Here are a small network's activations along a few directions, averaged over the inputs that share one value of a field.
Values that are neighbours, or in one group, have similar rows; names and order tell nothing.
Strong random noise was added to every row along 9 fixed directions; ignore it. To show where, here is one row again and again, with new noise each time:
[ 300   -9   11 -106 -219  -22   70   88   84    0 -157 -238 -139 -144
 -116   76 -128  234   81 -293 -326 -106]
[-187   -2 -113 -151  264   85  280  175   67  319   89 -186  362   36
  -13 -165 -276 -145 -219  579  -25  -34]
[ 306  224  166  -25 -242   50  -48 -260   20 -118  -46  227  328 -217
 -223  378  -99  -72  536 -263 -287 -258]
[-143  -75   75  -13 -580  272 -201 -325    3  110 -187 -167 -117  -72
  419 -188 -211 -263  103   56  -48 -226]
[-374  564  -75   28  -22  -12  267  245   83   42 -214   40 -387 -247
  321  598   26  249 -163  402 -108 -191]
[-274 -283 -167   96  224   75   46  -31   98  338 -290 -191 -110 -283
  517  -11 -384 -328  113  391 -496   29]
[ 271   83  202  196   96  116  100  112   66  136  140 -289  404 -115
 -483  120  139  347  -25 -233 -179 -228]
[ 157 -268  -74  -12  286 -163 -135   69   -7 -134   59  438 -214 -112
  125   94  100 -148   62 -155  167  358]
[-328  734  277  143 -182  247  267  -51  -58  140   30  -43  425  -41
   15  398   80  180 -159  395  -37 -507]
[ 551 -407  160 -189 -295  -61 -327 -376 -226 -240    1  493  -25   43
  416 -363  104 -369  311 -627  -85  245]
[ 219 -171 -136 -211 -151  225 -188   75  140  123  469   22  207   37
 -162 -429  314 -169  -19  143  638  -27]


Field K:
k2: [  28  111   -6   30  -77  -11   76  -43  -62 -127   44  -18 -173   82
   64  -37  302  240 -182   24   60  -34]
k7: [ 152  103   86 -115 -378  -35 -153 -243 -156 -110   23  119  156  223
   51 -209   64 -229  262 -283  -78 -103]
k6: [-139  110  241  144    1  152   47 -149 -191   25    3   28  230  149
  298 -140  209    6 -323  125  136   -5]
k12: [ 493  304  -50   39   16   93 -177   16  -34  -41  332  408  120 -201
  199   47  887  194  607 -341 -222 -177]
k8: [-197 -163  183  281  -71 -137 -350 -181 -271 -360 -238  350 -530  166
  296   49  -19  -36   -5 -440   92  315]
k13: [  21  101  208   -8 -183  -25  -43 -286  -82 -170 -198  256   98  -80
   62  303 -308 -149  262 -172 -220  -51]
k4: [ 306   14   30  400  425   39   12  105   -1  316  262 -213  341 -278
  250  -94  884   62  227 -205 -577 -219]
k9: [ 152  -43 -244 -205 -284 -187  -38  157  247 -260 -231 -192 -750 -159
 -316  359 -142  407   63 -207   63   72]
k3: [ 179   51  234  -53  165 -162  156  -11 -171 -110    8  209  469  182
 -236  -51 -122   31 -177 -162   15  197]
k5: [-433 -185 -266  515  137  284 -458   35  392  245  136 -366 -100 -246
 -564  186  -10  -99  354  273  426 -212]
k1: [-306  -39  -63  -80   97 -202  -65   29 -123 -167  132  257  -90  357
   28 -165  -72 -284 -265  111  543  316]
k15: [-111  -46   23  399  -30  337  -49 -163  181  448  150 -712  389 -215
   83 -266  368  -78  199  143 -382 -532]
k14: [ -85  375  288   26 -480  236 -227 -410  -91 -270  160  422  126   86
   83  158  350  -42   17  -41  513 -239]
k10: [-260  317 -187 -231 -595  278 -179 -188  162  -12  -52  -15  -68  -13
 -325  131 -337 -109  476  306  325 -319]
k11: [ 110  197 -267 -254 -203   13  380   32  163  174 -194 -568   27 -164
   73  -40  -99  139  288  218 -757 -471]
K is arranged as a line.
Which values are neighbours of k11? Give them in the order they are listed.
Answer: k2, k15
Which values are neighbours of k14? Give them in the order they are listed.
Answer: k6, k9
Which values are neighbours of k7? Give them in the order they are listed.
Answer: k5, k1
Which values are neighbours of k12? Give them in the order they are listed.
Answer: k8, k10
